These are the activations of a small neural network, seen along a few directions. Each row is one input.
In each table, some parts of the input vary, and every possible input appears once, in random order.
A made-up example of a description, with smaller parts first: one of 3 separate values, together with either a single point or one of 11 places along a line or (one of 6 places along a line, together with one of 8 places around a ring).
Shared parts are said once, and a part with two or three values counts as separate values.
(in the rows, 128 means zero)

Other details of the inputs shift rows strongly along two fixed directions, in all tables alike. That doesn't count.

Rows:
x1: [122 138 130 110 114 113 138 135 144 128 142]
x2: [109 143 132 124 125 141 145 148 143 134 131]
x3: [140 139 125 125 108 126 148 130 142 130 115]
x4: [143 138 127 124 113 110 123 131 145 113 129]
x5: [138 147 127 122 117 112 135 132 128 111 124]
x6: [126 145 129 132 131 130 129 145 131 106 117]
x7: [133 130 128 129 131 122 110 159 144 113 127]
x8: [133 139 134 129 122 120 116 139 145 112 121]
x9: [142 136 119 119 126 115 109 146 143 116 130]
x10: [146 132 126 119 117 104 115 145 140 117 134]
x11: [143 148 127 123 120 120 149 135 129 129 119]
x12: [114  40 132 146 165 165 112  38  47 179 170]
x13: [134 151 120 122 126 124 129 132 131 109 121]
x14: [118 142 123 110 124 125 132 136 147 126 139]
x15: [136 133 133 123 125 115 109 153 141 117 126]
x16: [188  67 188 114 161 230 129  86  68 122 170]
x17: [127 136 126 136 122 144 142 143 146 125 108]
x18: [139 152 119 123 130 131 142 136 132 128 116]
x19: [ 49  73  67 210 159  55  87  81  88 177 100]
x20: [113 139 137 114 123 125 131 143 145 127 135]
x21: [133 149 134 127 129 130 141 143 129 128 110]
x22: [ 58  86  58 196 147  66 113  73  90 192  89]
x23: [110 136 132 120 129 133 133 149 148 124 136]
x24: [112 146 137 118 120 133 143 142 140 137 130]
x25: [130 139 132 129 117 136 140 137 142 129 107]
x26: [128 148 134 126 125 123 128 139 128 109 116]
x27: [183  71 190  90 136 216 139  75  79 132 196]
x28: [138 142 120 124 123 121 117 132 147 112 125]
Each input here is: one of 4 places along a line, together with either one of 2 separate values or one of 5 places along a line.
Changing only the place on the line of 4 turns x4 into x28. The same change can be made to x11. Which row results?
Answer: x18
Start at x6 and move only the place on the line of 4, one step at a time. The first step leads to x26. Which rows follow, in order?
Answer: x13, x5
Which other rows does x14 become when the choice among 2 separate values takes its other values? List them by row number.
Answer: x12

Rows:
x29: [217  93 177  96 134 216 137  80  98 116 156]
x30: [204 186 190  40 112 173 146 185 159  59 178]
x31: [117 168  74 166 118  51 119 138 140 115  55]
x32: [101 238 114 108  79  92 177 244 233 115  73]
x33: [136  85 159 112 170 192 114  99  81 125 174]
x34: [127 161 115 124 115 126 120 177 183  99 121]
x35: [ 78 162 101 119 109  99 138 172 183 144 116]
x36: [131 168 135 123 117 128 141 174 175 118 103]
x37: [117  59 123 144 146 104  88  66  82 167 166]
x38: [ 88 174 106 110  96  59 150 149 168 133 134]
x39: [ 18  68  73 184 157  76 114  57  82 200 130]
x40: [200  94 179  90 123 223 155  90  96 132 159]
x41: [183 183 206  62  98 226 189 177 173  81 152]
x42: [183 109 175  98 123 218 170  73  88 127 159]
x43: [ 38  75  86 212 181  84 112  83  44 198  98]
x44: [ 98 160 105 109  95  62 134 167 174 143 130]
x45: [112 159 103 157 120  94 134 180 170 117  83]
x46: [ 72  55  69 195 151  42  76  71  77 179 132]
x47: [111  78 128 140 151 148  98  89 108 153 152]
x48: [196  80 192 119 149 204 103 111  90  87 144]
x49: [158  73 159 129 153 177  79  95  91 101 154]
x50: [136 104 124 150 157 153 139  75  54 151 123]
x51: [137 171  82 149 109  85 144 153 162 115  75]
x52: [115 169  99 136 109  41  95 167 159 100 104]
Describe the family of inputs behind these rows.
Answer: one of 4 places along a line, together with either a single point or one of 5 places along a line
Changing only the place on the line of 4 turns x36 into x47. The same change can be made to x41. Which row results?
Answer: x39
Which other rows does x45 become when the place on the line of 4 takes its other values? List them by row number.
Answer: x34, x46, x51

Rows:
x53: [144 185 140  90  98 101 136 171 174  91 132]
x54: [149  86 132 140 145 140 102 101 103 120 135]
x55: [ 95 134 103 159 143  78 112 144 124 127 105]
x56: [155 172 132 106 104 111 131 183 185  88 121]
x57: [165 131 133 119 121 137 121 141 140  99 131]
x58: [153 132 146 104 113 125 119 143 141 111 150]
x59: [ 61  96  87 194 162  83 128  95  72 185  90]
x60: [ 79 143  89 138 121  88 145 127 143 159 123]
x61: [129 187 141 102 116 124 134 194 171  98 129]
x62: [128 178 140 109  98 139 163 176 185 115 113]
x63: [150  96 133 139 141 152 127  96  97 145 125]
x64: [137 134 147 118 111 155 155 137 145 132 135]
x65: [194 101 164 107 135 190 125  76  85 105 159]
x66: [134 146 150 108 107 148 164 121 133 128 136]
x67: [162 188 123 116 103 126 138 173 182  91 106]
x68: [105 143  95 157 130  93 130 133 137 147  83]
x69: [ 97 139 107 129 122  76 119 122 129 144 131]
x70: [121 182 129  97 108 138 157 174 190 111 129]
x71: [ 51  87  75 176 149  81 122  82 102 190 126]
x72: [146 186 132 111 109 144 148 180 174 100  89]
x73: [141  86 132 143 146 149 100 104 101 116 129]
x74: [132 192 130  82 102 114 153 167 174 110 134]
x75: [148  82 144 132 144 141 101 104 109 120 146]
x76: [184  89 172 117 155 195 113 107  82  96 159]
x77: [173  84 169  86 136 191 126  97  98 131 188]
x78: [ 74 135  95 141 130  95 118 143 143 148 111]
x79: [128 150 140  96 119 146 158 119 140 125 152]
x80: [146 174 139 101 101 110 127 184 187  94 130]
x81: [151  98 129 129 135 130 116  87  87 119 141]
x82: [135 184 146 107 115 118 129 194 171  88 124]
x83: [142  97 132 149 146 159 105  96 101 122 124]
x84: [ 66  78  90 183 150  58  84  92 101 169 118]
x85: [148  85 171 100 143 219 133  97 105 123 175]
x86: [ 71 140 108 162 131 103 149 138 120 156 101]
x87: [138 106 139 143 155 160 131 106  80 138 119]
x88: [133  87 140 126 138 136 104 105 109 142 162]
x89: [ 87 131  93 139 128  83 122 135 141 156 124]
x90: [103 139  96 142 121  61 120 125 129 129 111]
x91: [128  94 141 132 124 153 145  94 100 156 146]
x92: [153 138 143 118 121 151 151 139 140 128 123]
x93: [ 81  90  73 198 155  73  95  79  94 167  94]
x94: [138  93 141 139 144 155 133  99 102 148 128]
x95: [129  93 141 140 144 164 132 103  98 144 122]
x96: [186  88 173 104 133 199 146  93  89 133 159]
x97: [133 132 148 109 123 149 113 149 147 112 143]
x98: [107 131  92 147 119  64 115 137 135 134 111]
x99: [166  81 173  93 145 199 118 101 106 125 181]
x100: [ 85 126 107 153 128  83  99 140 141 132 110]
x101: [143 181 133  91  96 111 135 182 181 107 137]
x102: [ 74 141  99 145 142  91 126 145 124 150 117]
x103: [163 181 121 104  96 112 138 179 173  87 114]
x104: [ 39  98  81 180 162  89 126  92  84 183 119]
x105: [115 142  84 159 121  82 121 122 127 139  98]
x106: [ 97 151  99 145 119  82 153 119 124 153  94]
x107: [164 145 135 113 115 147 146 134 130 124 117]
x108: [152 199 131 120 119 135 142 182 166  84 101]
x109: [171  79 180  99 142 191 105 103 107 118 183]
x110: [155  82 182 112 133 219 140 100 100 127 159]
x111: [147 109 134 129 135 145 136  81  84 141 125]
x112: [ 98 123 104 154 132  89 104 138 139 124 103]
Describe the family of inputs behind these rows.
Answer: one of 6 places along a line, together with one of 10 places around a ring
Changing only the place on the line of 6 turns x111 into x68. The same change can be made to x53. Which row results?
Answer: x84
